A small network was shown many inputs. Here are its activations along a few directions, one row for each input.
Each table varies a few parts of the input and shows all the possible inputs, shuffled.
Descriptions start from the smaller parts, as in this example, which fits no table here: one of 4 places along a line, together with either a single point or one of 9 places along a line or (one of 3 separate values, together with one of 5 places around a ring).
Shared parts are said once, and a part with two or three values counts as separate values.
In the rows, 128 means zero.

Other details of the inputs vary at random and push rows far along two fixed directions, the same in every table; ignore that.

Table:
r1: [102  94 137 150 198  47 114 124 114 104  40]
r2: [137  85 137 136  62 206 126 146 106  74 143]
r3: [170 195 143 107 127 125 154 100 157 221 153]
r4: [105 101 107 130  63 184 118 166 110  73 157]
r5: [ 84 114 114 143 206  40 100 141 104  98  67]
r6: [106  94 110 147  61 181 108 158 111  73 169]
r7: [147 199 106  95 162 142 135  90 166 215 160]
r8: [ 80 105 123 153 206  34  94 137 109 101  84]
r9: [124  82 130 135  53 194 134 148 120  81 133]
r10: [148 194 109 107 164 141 139  80 173 211 165]
r11: [149 114 122 138  16 221 161 179 119  96 168]
r12: [127 102 147 137 190  23 117 144  97  99  58]
r13: [104  92 156 138 198  45 114 112 105  96  51]
r14: [ 86 117 122 132 201  44  88 122 115  88  62]
r15: [106  93 144 147 201  47 123 119 103 100  46]
r16: [104 101  98 129  71 189 128 165 120  69 146]
r17: [189 183 144  96 141 120 144 103 145 218 160]
r18: [124  94 139 136  48 194 135 170 124  79 133]
r19: [ 90 114 128 143 209  47  87 115 122  82  69]
r20: [139 189 108 104 156 131 155  77 176 214 163]
r21: [131  82 138 134  54 196 134 138 108  76 140]
r22: [117 120 163 144 189  32  94 140 105  95  56]
r23: [ 88 119 124 131 207  48  82 125 115  86  64]
r24: [104  86 103 152  71 184 129 158 125  68 166]
r25: [130  85 133 137  53 202 119 147 119  78 137]
r26: [109  99 107 140  65 190 120 144 125  60 153]
r27: [166 177 133 107 145 150 142  82 164 226 147]
r28: [114  92 109 152  74 195 109 154 123  64 170]
r29: [111  90 111 149  68 190 111 150 125  64 169]
r30: [125 106 169 134 198  36 108 120  90  88  64]
r31: [142 197 109  98 150 128 136  90 159 226 169]
r32: [111  96 159 139 200  51  99 109 104  95  54]
r33: [104 110 159 144 190  43  97 132 118 100  44]
r34: [126 102 159 129 186  21 108 137  98  96  62]
r35: [107  97  95 146  73 189 138 155 124  63 147]
r36: [148  89 134 127  50 169 140 175 103  78 149]
r37: [125 131 153 134 157  66 124 138 118 121  85]
r38: [186 181 145  93 134 118 146  99 148 218 160]
r39: [145 191 112 114 160 133 128  93 160 226 183]
r40: [109  95 112 146  63 188 103 162 112  71 173]
r41: [153 207  87  92 128 175 175  92 178 242 184]
r42: [108  90 108 150  64 185 117 147 124  66 168]
r43: [139 181  99 123 164 125 161  85 173 224 171]
r44: [111 115 154 146 189  28 113 148 106  99  53]
r45: [100  93 143 145 197  46 109 124 116 103  45]
r46: [111 104 109 131  63 192 105 165 110  70 161]
r47: [102  92 110 145  63 180 117 163 113  75 169]
r48: [163 187 144 105 135 146 146  99 171 224 146]
r49: [137 186 100 119 160 122 153  97 161 233 174]
r50: [127  79 131 136  60 195 147 150 110  78 139]
r51: [129 108 167 136 203  40 105 124  87  88  64]
r52: [104  87 108 148  67 184 125 151 125  67 166]
r53: [173 178 149  95 144 121 175  84 142 213 156]
r54: [174 178 137 104 148 123 184  92 141 215 151]
r55: [160 174 132 105 136 141 150  74 167 228 144]
r56: [199 194 135  85  94 160 169  94 160 242 194]
r57: [144 108 142 141  49 189 121 177 106  72 146]
r58: [138 195 105  92 155 131 150  87 169 219 156]
r59: [146  92 148 130  53 181 142 149  94  66 149]
r60: [124  93 133 140  51 196 139 176 124  81 133]
r61: [102 107 146 150 196  44 115 144 117 104  38]
r62: [138 188 103 108 163 129 159  84 176 215 161]
r63: [114 105 108 134  68 195 103 170 107  69 161]
r64: [173 178 144  99 148 120 179  91 142 215 155]
r65: [111 113 160 145 201  51  88 140 116  99  46]
r66: [152 206  97  92 126 166 163  99 170 249 198]
Each input here is: one of 6 places along a line, together with either one of 5 places around a ring or one of 6 places around a ring.
Changing only the place on the line of 6 turns r5 into r31. The same change can be made to r54. Which row results?
Answer: r59
Changing only the place on the line of 6 turns r64 into r30. The same change can be made to r44. Which row results?
Answer: r22
Change only the place on the ring of 6 in r2. List by row number the other rows that result.
Answer: r17, r27, r51, r57, r65
Change only the place on the line of 6 in r20. List by row number the other rows that result.
Answer: r10, r19, r26, r35, r62
Start at r47 and move only the place on the ring of 5, one step at a time. The first step leads to r52. Which rows follow, in order?
Answer: r20, r58, r4
Start at r1 and move only the place on the line of 6, one step at a time. The first step leads to r45. Which rows follow, in order?
Answer: r9, r55, r25, r27

Table:
r67: [109 151 126 130 196  67 132 114 140 163 100]
r68: [146 139 146 127 123 136 128 118 138 152 123]
r69: [150 141 134 124 131 120 150 116 126 162 143]
r70: [121  94 149 138 118 124 106 146 105  66  84]
r71: [ 88  63 115 157 126 112 102 161 101  23  91]
r72: [133 148 148 128 179  59 129 128 131 163  89]
r73: [127 142 103 123 101 158 152 131 144 141 164]
r74: [151 142 140 107 110 156 142 115 136 147 138]
r75: [114 136 111 129 159  96 131 116 135 147 111]
r76: [124 137 118 120 118 158 136 112 149 160 143]
r77: [119  89 141 142 108 119 114 169  96  57  85]
r78: [132 135 115 125  94 192 144 120 153 140 170]
r79: [119 132 113 137 131 139 137 130 135 124 136]
r80: [119 130 122 132 121 160 130 114 140 135 135]
r81: [153 129 130 113  83 177 146 135 127 126 148]
r82: [150 151 132 113 135 121 152 111 126 162 140]
r83: [144 142 107 115  79 195 124 142 130 138 192]
r84: [148 144 141 114 133 133 140  97 130 155 137]
r85: [115 145 133 121 215  51  88 109 125 147 102]
r86: [ 97  75 115 147  75 154  93 196  82  18 139]
r87: [158 130 135 123  70 194 150 114 131 146 178]
r88: [117 122 115 133 124 145 124 115 137 113 130]
r89: [138 157 111 119  82 160 129 146 137 145 191]
r90: [124  89 147 135  94 146 113 157 109  65 101]
r91: [103 143 125 130 197  57 127 114 135 159  89]
r92: [146 155 135 107 128 124 152 124 132 158 130]
r93: [138 142 143 129 153  86 139 127 131 163 118]
r94: [ 94  62 116 146  79 167 110 160 109  37 117]
r95: [109 144 121 134 187  77 131 119 138 144 108]
r96: [ 89  74 118 149 140  99 102 150 106  54  82]
r97: [132 130 106 123  72 202 148 131 144 146 168]
r98: [120  74 138 139 104 130 119 156  90  45 107]
r99: [155 144 137 124 128 128 143 116 140 174 143]
r100: [143 132 138 132 113 130 135 143 126 137 122]
r101: [130 132 112 123  62 221 142 121 147 143 171]
r102: [140 148 138 115 164  87 136 117 123 148  98]
r103: [122  84 145 149 112 118 110 164 105  66  92]
r104: [120 137 121 130 162 113 131 115 141 152 118]
r105: [142 145 145 113 157 109 129 101 130 147 105]
r106: [138 140 136 115 138 108 148 123 120 143 129]
r107: [135 153 122 122 101 157 110 120 138 141 174]
r108: [109 130 130 132 180  93 118 108 140 143 100]
r109: [123 139 110 127 112 154 143 126 139 153 142]
r110: [122 150 128 128 186  58  97 118 130 142 119]
r111: [137 145 143 118 148  94 136 135 128 147 101]
r112: [118  89 151 152 133 105 105 138 105  78  93]
r113: [160 135 132 119  99 161 154 116 133 162 167]
r114: [114  77 141 147 104 116 125 166  89  55 112]
r115: [139 137 151 122 184  71 129  94 130 165 110]
r116: [109 146 118 124 191  62 131 110 139 162  98]
r117: [140 139 151 126 155  99 125 117 139 157 106]
r118: [125 137 118 132 120 168 133 110 146 138 147]
r119: [136 142 109 117 103 175 145 110 157 156 168]
r120: [119 135 108 131 146 114 134 123 135 130 125]
r121: [153 144 134 127 113 137 147 127 134 167 147]
r122: [151 131 137 112  96 167 147 115 130 140 157]
r123: [124  85 142 139 100 134 113 166 102  57  93]
r124: [123 136 123 123 134 138  97 125 120 122 145]
r125: [136 138 106 127  64 212 156 139 142 144 179]
r126: [133 157 126 119 135 120 110 116 143 155 159]
r127: [120 138 118 132 167 109 130 113 143 143 120]
r128: [114 119 115 130 121 146 124 114 135 124 124]
r129: [ 97  93 121 146 148  89  81 167  86  49 102]
r130: [122 146 120 131 145  93 106 137 123 126 139]
r131: [143 130 147 128 137 116 130 115 136 153 127]
What is each input in this table made of?
Answer: one of 5 places along a line, together with either one of 2 separate values or one of 5 places around a ring or one of 6 places around a ring
Changing only the place on the line of 5 turns r112 into r121. The same change can be made to r68. Which row results?
Answer: r100
Change only the choice among 2 separate values in r110. List by row number the other rows that result.
Answer: r83
Change only the choice among 2 separate values in r107. List by row number the other rows that result.
Answer: r124

Table:
r132: [139 132 167 132 179  64 103 125 107 142  91]
r133: [124  75 140 136  75 151 139 165 104  81  98]
r134: [ 97 127 113 135 181  62 116 124 120 132 100]
r135: [139 122 154 123 134  96 129 136 127 124  74]
r136: [116 110 110 137  81 160 114 162 120  77 138]
r137: [135 185 114 112 146 148 166  94 168 224 165]
r138: [156 152 151 111 175  85 136 104 113 155 119]
r139: [145 202 119 109 143 148 155  96 175 215 161]
r140: [114 112 120 133  63 190 119 142 129 101 176]
r141: [105 130 117 134 145  93 107 139 124 103 107]
r142: [173 147 131 115  68 183 190 122 135 171 187]
r143: [160 116 152 126  71 168 157 120 138 137 148]
r144: [132  88 154 140  95 121 136 155 111  58  89]
r145: [154 173 109 118  95 191 155 119 165 184 171]
r146: [113 122 117 133 146  94 104 146 126  97 111]
r147: [143 119 143 132 123 117 144 147 101 119 131]
r148: [143 182 115 108 174  87 128 107 158 192 139]
r149: [122 113 120 140 119 137 116 155 128  84 119]
r150: [ 91 115 135 144 183  57  89 121 119 104  95]
r151: [106  85 111 152 108 150 124 162 115  73 123]
r152: [ 88  78 112 151 149  82 101 161 101  59  96]
r153: [178 196 147  99 137 129 147 115 143 216 151]
r154: [152  96 153 142  66 164 144 141 111  86 151]
r155: [125  84 143 133  83 148 126 172  96  87 104]
r156: [167 168 156 106 137 126 137 100 148 221 133]
r157: [103  99 110 150  98 159 133 151 116  89 128]
r158: [130  96 156 127 153  80 134 115 110  91  71]
r159: [136 176 118 111 182 114 139  76 154 201 128]
r160: [102 102 137 158 183  74  94 124 120  98  78]
r161: [174 167 142  99  74 185 151 133 146 190 155]
r162: [117 126 121 129 189  90 112 109 130 124  95]
r163: [133  98 161 133 122 107 120 131 120 114  85]
r164: [155 116 145 132  66 163 153 152 115  85 146]
r165: [100 128 142 148 198  66 102 108 132 127  89]
r166: [115 108 116 140  77 167 112 140 123 100 159]
r167: [123 144 108 129  93 188 158 128 145 155 171]
r168: [139 121 148 127 150  83 159 116 128 147  95]
r169: [134 130 149 126 169  75 126 138 103 146  96]
r170: [145 142 153 111 176  83 118 115 106 146  98]
r171: [141 172 108 102 162 122 134  85 150 198 149]
r172: [115 125 132 139 119 153 122 123 139 124 142]
r173: [114  92 119 145  99 143 100 149 120  80 144]
r174: [179 181 140  82 112 170 157  94 151 231 157]
r175: [124 133 103 115  96 171 129 119 129 127 162]
r176: [105 124 126 127 153 126 120 115 126 108 112]
r177: [151 145 117 128  86 200 142 117 160 169 188]
r178: [117 134 126 135 175  78 104 107 135 150 116]
r179: [147 108 142 111  82 168 143 128 122 120 117]
r180: [100 141 136 136 190  70 112 124 135 117  83]
r181: [115 114 115 129  86 195 131 133 124  89 150]
r182: [149 145 120 128 104 178 137 115 156 168 175]
r183: [109 110 111 119  77 185 123 138 119  85 161]
r184: [100 146 117 123 184  71 127 113 134 160 116]
r185: [127 136 116 125 155 133 127 106 135 141 119]
r186: [150 191 119 114 184 102 140  96 172 212 131]
r187: [110 142 127 138 178  80 115 124 134 125  86]
r188: [135 147 122 133 111 167 134 108 151 166 160]
r189: [137 146 105 108 129 146 127 109 141 154 158]
r190: [115 145 114 124 211  42 121 111 134 170 106]
r191: [129 101 111 130  86 190 126 142 123  85 150]
r192: [142 111 163 143 137  98 115 138  98 100 117]
r193: [114  92 109 128 108 144 106 146 109  66 134]
r194: [107 118 115 130  78 164 119 160 124  77 149]
r195: [102  86 117 152 136 115 117 158 111  74 105]
r196: [100 147 126 128 187  55 104 123 131 123  95]
r197: [ 90  99 111 141 114 126 118 154 110  79 129]
r198: [172 139 137 109  75 182 170 112 127 141 174]
r199: [135 154  98 118 112 155 150 118 146 184 171]
r200: [117  92 120 143  99 141 100 150 118  80 146]
r201: [ 98  82 113 158 117 137 120 159 108  68 105]
r202: [104 104 111 126  88 169 115 141 112  71 148]
r203: [142 139 160 132 179  54 119 136 105 115  89]
What is each input in this table made of?
Answer: one of 4 separate values, together with either one of 6 places around a ring or (one of 2 separate values, together with one of 6 places along a line)
Changing only the choice among 4 separate values turns r139 into r167. The same change can be made to r164. Which row results?
Answer: r142
Change only the choice among 2 separate values in r182. List by row number the other rows that result.
Answer: r200
Start at r138 and move only the place on the ring of 6, one step at a time. The first step leads to r170. Which rows follow, in order?
Answer: r174, r179, r158, r198
Change only the choice among 4 separate values in r194. List by row number the other rows that result.
Answer: r140, r183, r184
Change only the choice among 2 separate values in r202. List by row number the other rows that result.
Answer: r181
Change only the place on the line of 6 in r201. List by row number the other rows that result.
Answer: r137, r151, r157, r167, r195
Start at r180 and move only the place on the line of 6, one step at a time. The first step leads to r139. Which rows follow, in order?
Answer: r187, r145, r186, r149
